These are the activations of a small neural network, seen along a few directions. Each row is one input.
Each table varies a few parts of the input and shows all the possible inputs, shuffled.
A made-up example of a description, with smaller parts first: one of 5 places around a ring, together with either a single point or one of 9 places around a ring or (one of 3 separate values, together with one of 6 places along a line).
Shared parts are said once, and a part with two or three values counts as separate values.

A family of inputs:
row 1: [-22 -28   4  -1 -24  28   7  13  12  -2  -7  -6 -14  -5  11 -24  23  22
  -2 -27]
row 2: [-10 -10 -27  41   6  25   8  -4  11 -39 -11  -4   2 -18   2 -30   8 -17
  11  -8]
row 3: [-22  -5  24 -30 -42 -11  20  61   9   0 -32  39 -43  -5  -1  15   8  63
   9 -22]
row 4: [-14  19  42 -39 -56 -27  16  56   6  39 -20  25  -8  -3  -7  41 -16  45
 -16 -15]
row 5: [ 16 -17 -10  -8  41  27 -12 -52 -13  10  14 -37  22  27  -3  -9  10 -10
   4  20]
row 6: [  8  -3  32 -47 -45 -29  27  43  -3  22  -9  17 -30  21 -38  37 -14  45
  -5 -15]
row 7: [  5  24 -15   6  66 -21 -40 -41 -21   1  20   6  19 -13  41  -1  -2 -35
   6  43]
row 8: [  8 -26  14 -18 -27  10  13  -4  -2  21  15 -26  -1  21 -26   0   2   5
 -15 -20]
row 9: [ -2   4 -32  11  77  -4 -36 -34 -15 -39   7  19 -16 -13  46 -27  18 -16
  26  32]
row 10: [ -2  13  -9  33  -6   9   3 -10   7   0   2 -15  37 -14  -4  -3 -13 -37
 -13   0]
row 11: [ 25  11   4   3 -34 -32  22  27   5 -10   5  15 -21  11 -45  22 -21  -3
  -3 -13]
row 12: [  3  34  14  10 -42 -29  12  40  15   6  -6  23   1 -14 -14  26 -23  -6
 -13 -12]
row 13: [-17 -20 -19   9  46  47 -16 -34  -2 -11  -7 -18  11  -1  34 -33  28   2
  19  11]
row 14: [ 22  -7 -17  24   0   4  13 -21  -1 -17   9 -23  14   9 -34  -5 -12 -29
  -3   0]
row 15: [ -9   2   1   1  36  30 -21 -41  -9  30   5 -32  44  -1  29  -7   8 -17
  -2  23]
row 16: [ 30   5 -25  -5  71 -24 -32 -53 -26 -19  28   1  -4  16  10  -4  -1 -28
  11  41]
row 17: [-15  -5  23  -9 -35  12   1   8   7  39   5 -18  22  -3   6   2   0   3
 -25 -18]
row 18: [ -5  10  -5  18 -31 -14  17  45  19 -32 -18  35 -34 -16  -7   0   0  14
  10 -21]
- The inputs of row 6 and row 14 match in every part but one. If row 3 is changed in the same way as row 6 into row 14, which row does it become? => row 2
- Describe the family of inputs behind these rows. => one of 3 separate values, together with one of 6 places along a line
- Which other rows does row 15 become when the choice among 3 separate values takes its other values? List them by row number. => row 5, row 13

A family of inputs:
row 19: [ -6   8  -8  13  -7  -5   6  25  10 -28 -17  25 -22 -13   4  -4   2  11
  12  -7]
row 20: [ 16   3 -32  20  86  11 -39 -74 -22 -11  26 -24  28   2  31 -23   8 -48
  13  45]
row 21: [  0   6  10 -22  -3 -23   0  18  -6   3  -4  22 -20   3  -1  16  -5  19
   4   3]
row 22: [ 10   9   6  -7 -11 -21   1  11   1   2   6  11 -11   4  -9  12  -7   0
  -5  -3]
row 23: [ 10  -5  16 -15 -23   3  10  -4  -1  28   6 -22  17  19 -24  15  -9   4
 -16  -5]
row 24: [ -6 -10  -2  10 -18   6  13  10   5  -7  -5  -3  -2  -5 -10  -6   0   0
  -2 -12]
row 25: [ -5  -5   1   3 -16   2   4  16   8  -7  -3   8 -15  -3   1  -6   6  10
   1 -14]
row 26: [ -2   8  17 -12 -18  -6   3   8   0  26   2  -6  15   1  -5  15 -11   1
 -15  -4]
row 27: [  8  21  -3   5  -2 -28   2  21   3 -16  -6  30 -19  -6  -6  15  -9   2
   9   5]
row 28: [ -4 -15  12  -6 -24  27  14   2   8  21  -2 -24  11  11 -14  -1   5   9
  -7 -18]
row 29: [-13  -7   5 -13  -8  -2   5  21   2  -7 -15  17 -23  -5   9  -1  10  29
   8  -7]
row 30: [ -1 -11 -38  25  81  34 -35 -69 -13 -23  15 -26  27  -3  38 -40  20 -39
  14  32]
row 31: [  9   5   3   0 -13 -16   9   5  -3   1   4   0   2   1 -20  12 -14  -9
  -8  -2]
row 32: [-16  -6  13  -1 -24  17   6  11   8  18  -8  -8  11  -6   5  -2   5  10
  -8 -13]
- Describe the family of inputs behind these rows. => one of 2 separate values, together with either a single point or one of 6 places along a line
- The inputs of row 23 and row 28 match in every part but the choice among 2 separate values. If row 26 is changed in the same way as row 23 into row 28, which row does it become? => row 32

A family of inputs:
row 33: [ -5   6  -7  14  25  17 -17 -25  -1   7   3 -12  24  -6  25 -11   7 -19
   3  17]
row 34: [ 13  11 -29   9  68 -30 -28 -23 -18 -44  10  35 -34 -10  31 -13  11 -18
  31  34]
row 35: [ 15  18   1  -1 -14 -34  13  19  -1  -7  -2  19  -8   2 -27  25 -25  -5
  -3   3]
row 36: [ -6 -16   0   1  17  39 -12 -48  -5  31  18 -51  52   6  10 -13   7 -31
 -22   5]
row 37: [-16 -11 -15  15  -2  19  12  14  10 -33 -24  11 -14 -12   5 -20  16  17
  16  -9]
row 38: [-16 -40   4   8 -15  57  12 -19   4  23   6 -51  28   8  -8 -29  14 -10
 -11 -23]
row 39: [-10   4  30 -30 -56 -22  28  59   9  11 -25  28 -25   2 -24  30 -13  46
  -8 -24]
row 40: [-15 -15  -6  18  -5  39   7   1  14  -5  -9 -11   3  -3   8 -19  18   5
  11 -17]
row 41: [ 17  28  -3   2 -10 -51   6  36   5 -27   3  43 -38  -8 -15  20 -18  -4
   5  -3]
row 42: [-13  10  22 -23 -57 -39  16  74  13  -4 -18  58 -50  -6 -10  24  -5  48
  -2 -26]
row 43: [-10   7 -17  14  32  -5 -12 -12  -8 -21  -7  11   4 -18  21 -10   0 -11
  11  19]
row 44: [ 19  18  10   0 -21 -13   6   4   3  19   6  -6  12  12 -25  23 -18 -11
 -11   0]
row 45: [ 13 -16 -11  -7  48  32 -28 -74 -16  23  30 -54  48  26  11 -18   4 -32
 -14  21]
row 46: [ -7 -23  45 -34 -75  11  30  21   6  66   1 -38  19  16 -33  24  -7  27
 -33 -32]
row 47: [ -5   4  40 -31 -61  -1  26  46  11  37 -14   2  -9   7 -23  29  -9  38
 -12 -29]
row 48: [ -6  15 -21  19  34 -23 -20   5  -4 -40  -2  35 -26 -28  34 -16   4  -7
  19  12]
row 49: [ 11   4 -27   5  68 -10 -24 -36 -21 -27   9   8  -4  -2  17  -6   2 -18
  23  39]
row 50: [ 19  -8  21  -7 -34   5  11 -22  -6  44  22 -45  42  21 -38  17 -18 -19
 -33  -6]
row 51: [ 15   5 -19   6  62  10 -29 -50 -13   1  16 -16  18  11  21 -11   9 -22
  12  34]
row 52: [-13  -4 -20  21  -5   1   1  27  18 -54 -23  35 -44 -19  20 -25  19  23
  19 -14]
- The inputs of row 51 and row 45 match in every part but one. If row 44 is changed in the same way as row 51 into row 45, which row does it become? => row 50
- Describe the family of inputs behind these rows. => one of 4 places along a line, together with one of 5 places along a line
- Which other rows does row 39 become when the place on the line of 5 takes its other values? List them by row number. => row 35, row 37, row 43, row 49

A family of inputs:
row 53: [ 43  31 -14   4  31 -60 -15 -33 -23   5  41   3  27  15 -32  33 -44 -65
 -21  37]
row 54: [ -7  38  17   2 -71 -63  25  89  17 -23 -35  70 -43 -25 -20  32 -29  40
  -3 -21]
row 55: [-65 -30   5  23 -56  63  35  58  37 -20 -46   1 -13 -42  23 -41  27  30
   2 -61]
row 56: [ 14  19 -12 -13  11 -78  -6  33 -10 -57  -5  69 -69 -15   4  12  -8  18
  14  13]
row 57: [ 18  12  36 -33  -4 -18  -6 -15 -19  68  29 -27  28  14 -11  36 -21 -14
 -21  10]
row 58: [ 28  52 -31   0  84 -68 -36 -24 -24 -46   5  49 -15 -12  25  21 -19 -24
  21  60]
row 59: [  5  -1  29 -22 -14  18 -14 -27   0  64  23 -40  38  21   7   7   4 -11
 -30  -3]
row 60: [ -5 -39 -25  41  27  72  -8 -76  -4  -2  15 -77  62  -2   9 -48  16 -43
  -9   2]
row 61: [ 27  15  40 -48 -58 -46  29  31  -7  37   0   9   0  31 -64  65 -40  22
 -28  -6]
row 62: [-32 -43  17  -8 -13  67  -4 -43  -1  61   7 -72  63   3  22 -23  27  -2
 -27  -8]
row 63: [ 17  31 -32  13  89 -25 -30 -30 -19 -34   5  28 -14  -9  31   2  -1 -25
  41  51]
row 64: [ 39  14 -14  16  34 -21  -8 -45 -19  11  39 -30  29  12 -27  10 -23 -62
  -6  27]
row 65: [  3  -2 -13  -1  16 -35   1  27  -5 -45  -4  49 -69 -13  10  -6  11  17
  33   4]
row 66: [-30 -58  18 -13 -53  78  36  -2  17  41 -21 -69  35  19 -22 -19  15  35
 -21 -40]
row 67: [-10 -14 -23   9  15   3 -13  18  12 -50  -7  35 -55  -6  27 -33  28  27
  25 -15]
row 68: [ 22  32  34 -45  -8 -59 -15  -4 -24  59  31   0  28  17 -18  54 -46 -12
 -35  22]
row 69: [  7 -17  29 -28 -57  29  27  13  17  41  -2 -34  16  36 -41  14   1  31
 -22 -33]
row 70: [-29   5   8  19 -66  16  22  72  42 -18 -31  35 -32 -23   4  -5  17  39
   3 -48]
row 71: [  5  18 -39  24  80  14 -41 -40  -3 -39  -1  17  -4  -2  49 -27  19 -18
  33  37]
row 72: [-32 -23 -44  38  86  64 -31 -53  -5 -41 -19 -14  21 -22  61 -61  42 -11
  33  31]
row 73: [-17  15  18  13 -66 -22  35  81  24 -12 -33  50 -42 -24 -12  20  -3  34
  15 -30]
row 74: [-50 -52 -26  18  20  56   0   4   5 -51 -24  11 -32 -22  40 -66  49  26
  28 -24]
row 75: [ 20  -5  39 -35 -53  -6  34  25  -4  47  -1 -19   3  31 -59  41 -20  23
 -13 -15]
row 76: [ 30   2 -16  27  26  19 -17 -59  -2   3  32 -44  37  18  -7 -18  -4 -54
 -13  10]
- Describe the family of inputs behind these rows. => one of 4 places along a line, together with one of 6 places around a ring
- Which other rows does row 66 become when the place on the ring of 6 takes its other values? List them by row number. => row 55, row 60, row 62, row 72, row 74
